A small network was shown many inputs. Here are its activations along a few directions, one row for each input.
Each table varies a few parts of the input and shows all the possible inputs, shuffled.
Descriptions start from the smaller parts, as in this example, which fits no table here: one of 2 separate values, together with either a single point or one of 11 places along a line or (one of 6 places along a line, together with one of 8 places around a ring).
Shared parts are said once, and a part with two or three values counts as separate values.
In the rows, 128 means zero.

Other details of the inputs vary at random and push rows far along three fixed directions, the same in every table; ignore that.

Rows:
x1: 123; 121; 124; 143; 135; 119; 123; 137; 131; 135; 119
x2: 123; 120; 122; 145; 136; 119; 124; 135; 129; 134; 121
x3: 128; 119; 124; 145; 136; 134; 124; 132; 133; 135; 116
x4: 132; 129; 128; 126; 120; 131; 133; 129; 115; 129; 132
x5: 130; 125; 124; 129; 153; 115; 124; 124; 145; 116; 126
x6: 128; 118; 122; 143; 127; 129; 119; 139; 129; 125; 125
x7: 119; 133; 135; 127; 130; 125; 136; 130; 117; 135; 126
x8: 128; 128; 127; 124; 117; 131; 137; 125; 120; 130; 126
x9: 140; 122; 125; 129; 139; 121; 126; 122; 151; 109; 125
x10: 120; 137; 132; 129; 130; 124; 136; 129; 118; 137; 130
x11: 133; 116; 125; 146; 126; 127; 122; 136; 131; 129; 129
x12: 131; 121; 122; 145; 135; 133; 122; 130; 133; 135; 114
x13: 127; 116; 119; 137; 123; 128; 117; 131; 139; 133; 122
x14: 142; 135; 133; 106; 138; 125; 132; 124; 134; 114; 136
x15: 110; 132; 146; 131; 118; 135; 120; 117; 127; 133; 136
x16: 134; 135; 129; 124; 118; 130; 129; 134; 119; 130; 128
x17: 139; 136; 130; 112; 139; 127; 137; 122; 129; 108; 138
x18: 136; 133; 128; 125; 118; 129; 130; 129; 117; 130; 129
x19: 119; 139; 126; 128; 128; 126; 132; 123; 121; 140; 133
x20: 129; 130; 130; 124; 118; 133; 139; 128; 125; 133; 129
x21: 136; 133; 129; 107; 141; 128; 133; 122; 131; 113; 142
x22: 133; 117; 126; 145; 126; 127; 122; 138; 133; 130; 127
x23: 137; 126; 123; 128; 144; 123; 118; 132; 143; 104; 128
x24: 121; 138; 126; 126; 128; 126; 131; 123; 121; 140; 130
x25: 120; 130; 138; 128; 118; 134; 132; 123; 128; 135; 134
x26: 133; 131; 125; 121; 120; 131; 126; 129; 116; 132; 130
x27: 131; 136; 130; 124; 129; 137; 132; 127; 121; 138; 118
x28: 131; 114; 126; 141; 127; 128; 120; 138; 134; 132; 128
x29: 137; 131; 127; 108; 140; 127; 132; 119; 126; 110; 138
x30: 121; 136; 132; 127; 129; 124; 134; 129; 117; 137; 127
x31: 126; 112; 123; 141; 124; 128; 124; 132; 138; 133; 124
x32: 128; 116; 121; 140; 128; 129; 116; 138; 131; 129; 127
x33: 134; 120; 124; 129; 141; 123; 127; 124; 149; 106; 126
x34: 128; 130; 127; 123; 124; 133; 132; 132; 119; 135; 139
x35: 124; 120; 121; 146; 124; 130; 127; 135; 138; 128; 126
x36: 135; 122; 126; 144; 125; 127; 118; 141; 135; 130; 124
x37: 132; 117; 121; 123; 143; 124; 123; 125; 151; 112; 129
x38: 141; 136; 127; 110; 137; 125; 131; 120; 127; 107; 133
x39: 128; 130; 124; 119; 116; 132; 129; 125; 122; 133; 124
x40: 124; 140; 127; 123; 125; 124; 126; 125; 122; 140; 124
x41: 127; 132; 125; 117; 117; 133; 128; 130; 124; 133; 124
x42: 125; 138; 133; 124; 127; 122; 130; 131; 119; 137; 122
x43: 117; 130; 144; 129; 117; 134; 126; 120; 128; 134; 131
x44: 136; 134; 128; 108; 141; 129; 133; 122; 129; 110; 139
x45: 120; 130; 134; 127; 129; 123; 135; 127; 114; 135; 125
x46: 128; 132; 127; 125; 122; 134; 132; 133; 115; 128; 132
x47: 130; 130; 130; 125; 123; 133; 135; 132; 121; 135; 139
x48: 122; 119; 119; 143; 124; 131; 123; 136; 136; 126; 122
x49: 123; 131; 124; 122; 119; 135; 135; 128; 123; 133; 132
x50: 128; 121; 122; 141; 121; 128; 121; 137; 139; 128; 118
x51: 125; 128; 124; 122; 117; 133; 135; 126; 119; 128; 126
x52: 144; 133; 131; 107; 138; 124; 133; 120; 132; 114; 136
x53: 122; 136; 136; 125; 127; 123; 131; 132; 118; 135; 120
x54: 124; 134; 135; 126; 127; 122; 132; 127; 116; 135; 121
x55: 127; 134; 126; 127; 122; 134; 134; 133; 116; 128; 135
x56: 134; 138; 133; 114; 149; 134; 138; 115; 131; 116; 129
x57: 129; 121; 121; 139; 127; 129; 113; 141; 132; 129; 124
x58: 133; 129; 127; 120; 120; 130; 126; 129; 118; 135; 132
x59: 108; 131; 150; 132; 117; 135; 115; 114; 127; 133; 133
x60: 73; 141; 218; 153; 127; 130; 66; 66; 142; 103; 143
x61: 130; 134; 128; 128; 121; 132; 136; 132; 118; 130; 136
x62: 136; 119; 125; 145; 124; 126; 119; 136; 133; 130; 125
x63: 123; 116; 120; 141; 123; 129; 122; 135; 135; 126; 120
x64: 133; 131; 131; 127; 121; 132; 135; 132; 119; 132; 134
x65: 123; 133; 130; 126; 128; 124; 132; 123; 117; 139; 127
x66: 122; 134; 126; 126; 127; 124; 130; 120; 118; 140; 128
x67: 127; 134; 126; 120; 116; 132; 131; 131; 123; 129; 122
x68: 133; 133; 130; 128; 121; 132; 137; 132; 120; 133; 137
x69: 118; 135; 134; 129; 130; 125; 138; 130; 117; 135; 129
x70: 139; 133; 132; 109; 140; 127; 137; 122; 133; 114; 141
x71: 128; 117; 120; 145; 127; 129; 119; 137; 127; 125; 127
x72: 120; 138; 130; 128; 129; 126; 134; 126; 120; 139; 131
x73: 128; 131; 130; 128; 130; 137; 135; 122; 117; 137; 122
x74: 132; 132; 129; 118; 121; 131; 125; 134; 120; 135; 131
x75: 134; 122; 120; 127; 140; 123; 122; 123; 147; 105; 123
x76: 125; 126; 124; 120; 118; 133; 132; 125; 120; 132; 128
x77: 128; 125; 130; 119; 118; 131; 136; 127; 126; 136; 127
x78: 124; 139; 131; 123; 126; 124; 128; 128; 121; 139; 123
x79: 128; 114; 123; 139; 128; 128; 117; 138; 132; 132; 129
x80: 129; 116; 125; 143; 123; 128; 126; 134; 139; 131; 122
x81: 127; 131; 127; 116; 117; 132; 129; 129; 126; 136; 126
x82: 128; 118; 125; 138; 123; 128; 120; 137; 142; 133; 120
x83: 123; 132; 124; 124; 118; 135; 137; 129; 122; 129; 130
x84: 124; 129; 124; 120; 119; 135; 133; 128; 123; 132; 129
x85: 135; 136; 127; 110; 141; 129; 134; 122; 129; 110; 142
x86: 131; 113; 124; 143; 128; 128; 120; 136; 132; 132; 130
x87: 128; 132; 129; 126; 118; 133; 141; 128; 126; 133; 132
x88: 134; 127; 122; 129; 151; 114; 122; 122; 145; 116; 124
x89: 130; 120; 125; 141; 121; 127; 122; 137; 141; 131; 119
x90: 133; 121; 122; 126; 154; 114; 132; 131; 142; 112; 123
x91: 138; 121; 125; 131; 144; 122; 123; 128; 143; 106; 131
x92: 125; 127; 125; 118; 118; 133; 132; 127; 122; 133; 126
x93: 128; 113; 121; 141; 129; 128; 117; 136; 131; 132; 131
x94: 129; 119; 121; 143; 121; 127; 122; 132; 137; 128; 119
x95: 125; 135; 131; 130; 131; 139; 137; 125; 120; 138; 126
x96: 129; 115; 123; 140; 122; 127; 121; 132; 140; 133; 121
x97: 130; 127; 129; 124; 117; 131; 138; 125; 123; 133; 128
x98: 125; 138; 126; 125; 125; 123; 126; 120; 120; 140; 125
x99: 137; 138; 120; 106; 148; 120; 144; 123; 131; 119; 132
x100: 134; 140; 133; 111; 145; 116; 133; 116; 129; 116; 128
x101: 127; 131; 127; 124; 117; 133; 138; 128; 123; 130; 128
x102: 133; 126; 116; 126; 152; 115; 126; 123; 146; 117; 127
Description of these inputs: one of 6 places along a line, together with either a single point or one of 4 places along a line or (one of 2 separate values, together with one of 6 places around a ring).
The inputs of x73 and x27 match in every part but the place on the line of 6. If x60 is changed in the same way as x73 into x27, which row does it become?
Answer: x81
The inputs of x55 and x23 match in every part but the place on the line of 6. If x69 is changed in the same way as x55 into x23, which row does it become?
Answer: x53
Change only the place on the line of 6 in x68. List by row number the other rows that result.
Answer: x11, x22, x36, x62, x64
Start at x6 and move only the place on the ring of 6, one step at a time. The first step leads to x32. Which rows follow, in order?
Answer: x79, x28, x22, x91
Change only the place on the line of 4 in x24. List by row number the other rows that result.
Answer: x7, x30, x99
Change only the place on the line of 6 in x21. List by row number the other rows that result.
Answer: x34, x58, x74, x79, x93
Change only the choice among 2 separate values in x38. List by row number the other rows that result.
Answer: x75
Change only the choice among 2 separate values in x49. List by row number the other rows that result.
Answer: x85
